A small network was trained on made-up records. Each row is its average activation on records with the value named, seen along a few directions.
Related values have similar rows: they may be neighbours, one step apart, or belong to one group.
(in the rows, 500 means zero)
Strong random noise was added to every row along 10 fixed directions; ignore it. To show where, here is one row again and again, with new noise each time:
[452 705 498 468 439 339 609 501 770 538 467 639 361 494 429 829 240 423
 555 569 349 457 385]
[401 584 351 415 348 516 470 463 450 444 585 616 517 670 440 670 536 614
 385 621 426 486 652]
[387 615 237 532 611 370 403 521 471 557 416 589 578 368 509 789 250 526
 421 451 565 568 337]
[523 460 828 454 593 774 574 412 617 667 565 459 445 438 575 282 616 342
 411 404 560 664 471]
[342 397 549 477 435 557 306 422 503 513 355 572 543 443 467 619 544 552
 407 576 516 444 422]
[845 565 601 735 759 323 636 790 882 462 404 477 299 525 114 694 484 491
 902 677 273 455 511]
[417 482 423 417 469 574 519 443 476 559 338 617 490 226 540 518 365 615
 463 305 515 465 309]
[284 479 485 656 569 490 235 534 642 401 447 752 709 710 419 638 615 515
 291 514 471 580 440]
[258 593 621 321 458 766 550 278 740 604 491 654 289 256 568 619 494 492
 383 328 316 529 384]
[517 598 474 495 881 763 735 471 684 639 643 586 354 184 474 443 450 503
 451 190 486 775 351]
[615 545 620 607 441 431 482 542 708 726 265 473 294 169 436 687 383 552
 777 592 385 555 568]
[722 450 569 600 318 487 526 640 588 481 403 536 387 562 259 509 680 731
 759 717 312 444 823]


Field M:
m2: [321 619 522 738 530 453 147 560 728 583 423 646 689 554 586 606 572 475
 317 385 377 763 562]
m14: [630 325 507 547 412 485 492 620 285 482 464 409 644 497 490 155 507 603
 474 502 640 446 555]
m24: [306 396 564 500 646 707 373 392 513 602 439 535 392 234 561 366 590 466
 447 387 489 631 414]
m6: [512 465 628 421 426 460 481 417 522 443 417 384 508 562 555 570 538 442
 604 538 470 358 478]
m16: [445 638 472 632 483 341 719 493 735 454 866 750 465 679 458 531 356 425
 422 546 470 734 478]
m4: [344 390 501 715 476 558 472 411 616 570 561 680 544 233 476 443 521 716
 385 558 579 708 532]
m23: [713 224 647 691 184 183 546 641 233 696 206 511 717 264 723  11 225 530
 715 462 952 608 445]
m15: [436 438 915 559 447 518 232 328 686 617 545 257 489 567 585 631 762 257
 489 808 479 550 637]
m21: [705 381 539 585 455 250 616 521 508 635 527 356 362 252 346 642 356 570
 769 792 571 599 541]
m7: [455 267 730 524 643 693 393 481 550 424 456 401 368 466 322 387 714 482
 542 706 495 352 469]
m25: [403 461 530 529 589 505 418 523 541 377 666 555 544 731 419 433 607 402
 332 535 456 528 422]
m13: [679 461 672 491 552 691 687 487 550 699 607 466 276 301 464 295 648 586
 610 378 474 764 681]
m18: [661 559 515 354 453 514 514 479 338 623 438 237 423 451 556 541 422 387
 592 590 554 413 547]
m3: [428 356 508 817 460 302 134 520 461 455 409 452 760 621 528 522 631 507
 471 706 599 526 587]
m17: [528 400 526 618 621 662 543 531 531 442 527 580 674 415 533 225 636 645
 369 233 539 601 425]
m20: [621 417 834 438 454 242 766 492 609 409 547 460 550 844 511 402 316 153
 576 693 725 249 252]
m12: [590 621 298 457 512 505 490 612 390 403 349 398 556 506 591 527 532 649
 592 276 396 316 537]
m1: [483 566 657 550 814 523 250 475 614 498 264 184 449 384 700 540 559 136
 657 368 403 312 313]
m11: [218 422 424 678 105 554 259 444 421 682 190 886 686 231 724 333 515 836
 367 261 568 715 702]
m5: [384 436 544 679 873 492 337 563 686 471 249 545 552 270 485 628 454 432
 557 356 514 429 217]
m22: [363 388 522 437 489 558 584 376 549 538 690 638 432 365 404 544 447 569
 312 531 558 680 374]
m8: [682 416 569 362 964 695 785 461 479 465 823 292 353 484 356 440 603 325
 548 459 598 591 341]
m9: [607 608 150 492 543 252 431 655 170 531 285 355 516 399 568 647 238 481
 670 426 567 386 436]
m19: [338 523 661 586 339 527 446 388 646 695 440 571 495 313 756 408 406 446
 461 509 589 676 610]
m10: [495 484 704 407 377 516 575 364 472 620 524 432 405 482 684 424 442 284
 543 476 608 566 537]
The values of M form a network in which each value has 4 neighbours.
Name the neighbours of m15, in listed order. -> m6, m21, m3, m17
Name the neighbours of m5, in listed order. -> m20, m12, m11, m19
Name the neighbours of m25, in listed order. -> m14, m24, m16, m22
A value of M combines one of 5 hidden first parts with one of 5 second parts; all combinations occur once.
Changing only the second part turns m23 into m7. m10 has the same second part as m23; what does that change turn m10 into? -> m11
Changing only the second part turns m15 into m2. m6 has the same second part as m15; what does that change turn m6 into? -> m18
Changing only the second part turns m24 into m19. m13 has the same second part as m24; what does that change turn m13 into? -> m12
Changing only the second part turns m20 into m5. m3 has the same second part as m20; what does that change turn m3 into? -> m4

Field Z:
z10: [339 653 720 333 234 677  99 436 464 559 386 370 500 824 745 530 736 193
 356 496 276 425 733]
z16: [378 151 624 653 571 513 123 471 339 438 221 408 632 458 467 435 758 483
 544 710 687 311 451]
z3: [638 470 734 779 594 350 552 655 842 470 136 660 672 386 549 357 342 440
 683 200 484 419 186]
z7: [665 484 725 418 187 318 724 554 656 473 449 550 394 573 458 455 384 478
 665 511 348 341 379]
z17: [658 504 575 676 514 289 555 715 632 291 273 533 677 652 609 224 448 333
 701 199 386 238 287]
z15: [569 249 893 703 507 507 217 547 735 591 218 474 449 455 257 614 662 473
 662 817 474 507 483]
z6: [464 481 612 445 282 543 465 431 537 370 646 460 586 824 540 428 763 520
 376 576 349 424 672]
z2: [626 490 498 545 832 511 420 639 475 390 368 311 492 551 415 503 595 350
 665 447 525 341 442]
z5: [622 284 633 620 555 438 190 580 407 578 322 240 452 289 443 494 630 505
 721 667 529 515 554]
z9: [484 668 201 485 354 350 349 587 325 480 301 432 512 542 669 500 380 497
 585 342 349 361 587]
z13: [778 441 553 544 653 537 525 605 372 621 523 314 534 420 451 405 540 532
 588 475 592 650 542]
z11: [832 607 536 487 692 661 780 663 587 436 402 421 367 466 461 267 652 591
 803 209 341 407 634]
z1: [589 793 594 543 373 387 687 560 804 762 485 562 144 289 554 593 279 373
 734 415 274 725 628]
z4: [672 495 662 466 537 376 546 580 489 415 619 211 522 820 511 349 481 159
 582 666 555 383 418]
z8: [349 584 429 433 723 821 560 444 445 538 721 629 486 515 533 377 586 494
 219 331 545 707 527]
z12: [519 368 335 568 238 453 424 460 394 459 375 505 479 242 432 592 588 899
 676 684 470 419 718]
z18: [624 624 418 495 457 488 775 571 560 641 382 664 484 253 510 381 232 673
 572 249 523 563 417]
z14: [481 945 503 555 511 467 358 468 684 819 474 324 449 366 841 778 394 295
 503 234 296 701 705]
A value of Z combines one of 3 hidden first parts with one of 6 second parts; all combinations occur once.
Changing only the second part turns z16 into z11. z1 has the same second part as z16; what does that change turn z1 into? -> z15
Changing only the second part turns z12 into z3. z7 has the same second part as z12; what does that change turn z7 into? -> z13
Changing only the second part turns z5 into z10. z4 has the same second part as z5; what does that change turn z4 into? -> z8

Field T:
t15: [582 442 436 492 442 296 503 457 351 668 393 319 496 166 587 619 190 514
 581 612 741 480 344]
t1: [572 500 622 492 653 653 526 493 465 653 446 333 395 323 633 337 559 360
 583 349 550 560 509]
t8: [466 515 536 411 556 582 598 430 574 543 614 520 325 484 374 590 503 491
 509 642 492 566 537]
t2: [458 602 381 473 511 435 440 471 467 559 529 435 492 427 538 701 412 503
 464 513 465 563 503]
t11: [672 412 550 381 512 595 573 473 470 409 531 321 355 517 352 479 660 557
 641 575 364 294 497]
t12: [284 579 512 691 617 628 467 470 747 600 634 803 496 486 486 550 560 522
 337 442 464 850 599]
t9: [504 506 172 518 721 570 647 543 376 418 606 583 511 280 458 392 466 706
 511 261 537 584 455]
t5: [461 611 410 429 408 483 477 440 365 539 554 364 520 474 711 499 427 448
 462 459 535 520 592]
t19: [453 500 501 596 681 550 401 471 498 573 611 386 505 435 555 506 569 387
 486 517 560 662 562]
t20: [309 578 565 325 473 568 555 358 619 504 504 510 269 419 484 687 407 390
 472 578 369 353 395]
t14: [703 445 517 632 651 600 526 644 490 534 457 468 589 429 437 293 621 612
 570 328 520 631 560]
t13: [444 344 503 541 483 538 397 474 553 469 381 594 479 339 343 588 625 731
 522 517 427 467 478]
t18: [458 416 433 282 423 568 490 412 267 500 443 444 493 460 528 494 448 537
 421 523 614 354 421]
t16: [564 489 547 504 607 646 491 499 545 632 434 416 368 286 462 543 522 547
 578 515 458 560 564]
t4: [532 414 618 612 799 578 459 486 532 582 506 377 505 390 550 416 556 354
 517 513 645 605 430]
t3: [503 660 251 431 653 575 441 505 333 579 572 365 529 441 582 632 452 499
 402 369 530 637 571]
t6: [394 491 592 554 704 470 527 481 605 515 552 558 514 492 524 481 409 308
 415 465 621 571 289]
t17: [575 368 352 568 500 460 358 546 282 498 360 384 611 317 561 417 561 656
 612 451 606 504 530]
t10: [629 595 294 325 575 579 481 579 291 338 604 299 474 743 389 615 629 520
 520 577 386 328 640]
t7: [580 441 579 629 660 330 486 559 590 484 499 456 584 561 457 495 435 363
 516 553 581 495 299]
The values of T form a ring.
Name the neighbours of t14, in listed order. -> t13, t3
Name the neighbours of t4, in listed order. -> t9, t6
Name the neighbours of t8, in listed order. -> t12, t18
Name the neighbours of t5, in listed order. -> t19, t17

Field P:
p10: [640 547 407 583 584 456 375 595 434 524 408 357 517 383 517 483 471 457
 626 353 412 516 453]
p12: [491 494 638 702 893 485 236 602 620 529 544 464 534 610 400 578 599 216
 482 588 575 683 383]
p2: [508 439 680 354 554 666 488 444 433 442 443 332 583 627 576 452 597 326
 438 403 534 253 359]
p4: [567 378 611 621 551 631 205 551 413 632 384 306 666 477 507 430 752 551
 469 558 622 638 685]
p13: [486 607 263 472 274 472 608 495 487 499 612 646 495 344 529 518 480 782
 538 384 341 620 672]
p8: [683 653 365 355 458 424 894 608 443 429 690 545 446 775 400 419 266 440
 488 509 537 421 432]
p11: [506 558 303 522 699 504 370 546 456 321 392 434 508 609 398 731 589 521
 565 501 374 302 535]
p16: [454 545 490 613 422 149 364 503 407 551 419 384 747 689 651 705 271 288
 407 665 792 512 383]
p3: [307 396 660 542 578 417 468 400 784 417 439 649 401 342 395 682 452 458
 564 644 444 341 221]
p1: [507 443 351 603 447 306 426 613 383 478 401 498 475 403 410 566 391 625
 623 584 519 490 483]
p14: [428 383 423 323 402 516 366 477 399 354 333 506 500 516 470 516 606 605
 429 381 387 282 377]
p18: [414 413 725 430 440 559 357 382 479 453 504 397 425 769 447 530 732 299
 485 823 452 314 626]
p9: [541 516 509 630 524 379 418 638 413 424 550 528 728 776 576 254 558 382
 496 474 639 586 541]
p6: [450 396 446 498 594 386 549 526 401 514 388 438 561 512 429 539 284 439
 457 631 746 436 300]
p15: [563 613 512 539 597 403 398 554 410 726 434 335 721 372 821 453 231 243
 398 283 710 667 304]
p17: [242 465 532 546 226 431 216 402 429 418 413 695 794 777 732 447 557 479
 218 577 616 453 577]
p7: [398 510 422 316 694 515 367 409 268 609 574 270 467 448 553 775 332 403
 284 673 666 514 394]
p5: [551 268 736 534 292 364 583 480 665 323 496 575 534 684 334 453 583 522
 585 761 479 293 459]
A value of P combines one of 3 hidden first parts with one of 6 second parts; all combinations occur once.
Changing only the second part turns p9 into p3. p18 has the same second part as p9; what does that change turn p18 into? -> p17
Changing only the second part turns p7 into p2. p14 has the same second part as p7; what does that change turn p14 into? -> p16
Changing only the second part turns p4 into p8. p13 has the same second part as p4; what does that change turn p13 into? -> p1
